A small network was shown many inputs. Here are its activations along a few directions, one row for each input.
Each table varies a few parts of the input and shows all the possible inputs, shuffled.
A made-up example of a description, with smaller parts first: line(4) and (point or ring(11) or (values(3) and ring(5))).
Shared parts are said once, and a part with two or three values counts as separate values.
In the rows, zero is written as 128.

Other details of the inputs vary at random and push rows far along three fixed directions, the same in every table; ignore that.

A family of inputs:
x1: [145 162  68  99  60 118 113 158 119  99 152]
x2: [120 118 152 112 115 125 129 149 127 106 156]
x3: [112 139 204 133 141 140 123 182 137  93 160]
x4: [ 60  80 109  81 129 109 138 109 127 114  84]
x5: [129 124 162 126 119 126 131 155 135 106 157]
x6: [ 79  79 128  60 162  96 107  94 148 132 104]
x7: [143  93 176 179 167 134 139  89 132 167  96]
x8: [112 117  94 161 139 143 167  73 129 161  92]
x9: [169 145  85 155 119 122 132  96 122 157 111]
x10: [159 173 126 100 116 127  95 173 113  97 171]
x11: [ 65  74 102  65 134  85 136 104 136 107 117]
x12: [120  98 122  94 138 104 111 101 117 128 122]
x13: [157 166 135 103  97 135  82 171 135 117 140]
x14: [ 84 112 147  93 121 116 129 155 133  95 109]
x15: [107  75 118 145 182 105 133  52 138 196  93]
x16: [ 89  75 111 163 144 121 164  57 138 169  72]
x17: [169 132 205 211 187 166 154 134 143 154  96]
x18: [130  87 178 117 145 117 114 133 129 117 108]
x19: [141 139  83 179 110 146 151  94 121 162 116]
x20: [159 172  78 102 101 123 105 150 112 111 133]
x21: [139 162  66 105  62 117 112 150 114 107 149]
x22: [113 131 158 120 132 143 133 155 125 105 155]
x23: [146 115 217 137 158 138 108 168 133 105 140]
x24: [155 171  69  87 110 112 108 142 113 110 145]
x25: [140 142 206 211 175 183 173 140 142 153 126]
x26: [ 83 107 109  96 130 111 130 111 126 116 134]
x27: [ 97  90 163 104 118 112 139 148 140 104 104]
x28: [172 182 123 197 134 164 163 137 138 146 152]
x29: [168 164  69 182 125 149 160  97 125 160 162]
x30: [169 160  79 190  99 159 155 105 119 163 134]
x31: [162 158  71  87 109 115 102 137 108 105 160]
x32: [ 66  63 130  85 137 106 135  90 128 119 112]
x33: [ 79  84 118  68 154  91 114 112 130 139  74]
x34: [142 140  82  73  87 107  95 140 105 106 124]
x35: [165 176  61 172 118 151 161 109 125 152 148]
x36: [123 123 229 151 141 157 130 175 132 107 157]
x37: [141 134 209 218 160 160 149 132 145 148 147]
x38: [104  81 113 144 194 113 161  48 139 173  66]
x39: [ 79 106 155  99 145 134 142 129 131 110 111]
x40: [113  98 118  90 127  97  95 119 123 147 113]
x41: [115 125 153 125 102 133 114 155 121 108 143]
x42: [ 78  56 125  84 118  87 141 104 137 117 101]
x43: [136 151  71 175 120 144 155  95 126 158 117]
x44: [203 167  56 184 107 129 127  86 116 173 143]
x45: [166 180 118 106 104 128  99 182 117  97 143]
x46: [135 128 154 100 116 122  84 150 140 124 135]
x47: [ 83  72 119  50 140  86  96  92 143 131 109]
x48: [144 129 213 215 144 174 149 133 138 150 132]
x49: [143 125 217 132 135 131  99 177 128 105 134]
x50: [119 155  64  78  92 110 126 146 123  99 150]
x51: [125 136 159 111 159 125 100 154 129 136 142]
x52: [ 86  85 117  64 158  98 124  99 123 118  87]
x53: [142 143  70 161 119 133 166  98 133 152 114]
x54: [108 138 203 132 142 153 120 181 129  96 157]
x55: [128 143 227 133 177 153 110 173 157 121 124]
x56: [162 169  90 108 117 115 106 140 114 113 162]
x57: [176 154  77 196  99 139 147 100 133 165 150]
x58: [111 155  80  94 102 124 122 140 117 105 146]
x59: [119 143  78  88  91 120 132 145 119 102 130]
x60: [142 136  78  70  99  91  92 131 110 104 154]
x61: [132 151 198 109 140 144  95 189 147 106 123]
x62: [172 150  81 190 100 154 150  98 119 166 149]
x63: [151 155 132 115  73 134 112 179 117  96 171]
x64: [188 167  74 169 121 132 124  94 114 161 155]
x65: [143 145 189 202 153 161 161 153 151 139 118]
x66: [119 137 209 143 136 164 138 188 132 101 127]
x67: [108 127 100 105 102 115 115 123 116 111 155]
x68: [175 164  67 179  91 147 154 109 121 156 138]
x69: [142 108  99 155 142 119 142  69 128 168  83]
x70: [106 120 153 174 167 141 166 104 144 150 107]
x71: [143 166  59  86  82 114 120 150 116  96 180]
x72: [ 95  77 113  68 161  98 127 103 128 112  86]
x73: [164 165  65 169  88 155 143 106 115 152 136]
x74: [111 138 196 121 136 154 122 178 127  92 159]
x75: [150 161 147 140  99 135 115 173 130 102 181]
x76: [ 82 117  84  79 119 118 131 117 120 110 120]
x77: [ 83  58 121 162 167 121 165  42 138 175  94]
x78: [140 145 203 118 144 144 110 184 124  98 119]
x79: [132 134 155 116 129 122  95 162 127 134 116]
x80: [118 112 166 169 203 137 142  99 145 184  88]
x81: [ 63  60 126  87 119  92 127 102 127 117 101]
x82: [118 124 152 120  99 121 115 158 127 105 146]
x83: [152  98 104 166 151 126 148  69 130 169  79]
x84: [138 138 163 112 148 132 109 151 120 112 144]
Description of these inputs: ring(6) and (values(2) or line(4) or ring(8)).
- The inputs of x24 and x60 match in every part but the ring(6) part. If x52 is changed in the same way as x24 into x60, which row does it become? => x12
- The inputs of x35 and x59 match in every part but the ring(6) part. If x38 is changed in the same way as x35 into x59, which row does it become? => x20
- The inputs of x34 and x7 match in every part but the ring(6) part. If x19 is changed in the same way as x34 into x7, which row does it become? => x41
- Which other rows does x53 become when the ring(6) part takes its other values? List them by row number. => x5, x27, x28, x42, x71
- A walk changes only the ring(8) part. It starts at x5 and steps to x2. List the rest of the walk in order. => x36, x32, x77, x67, x37, x75
- Which other rows does x26 become when the ring(8) part takes its other values? List them by row number. => x3, x11, x22, x29, x54, x71, x74
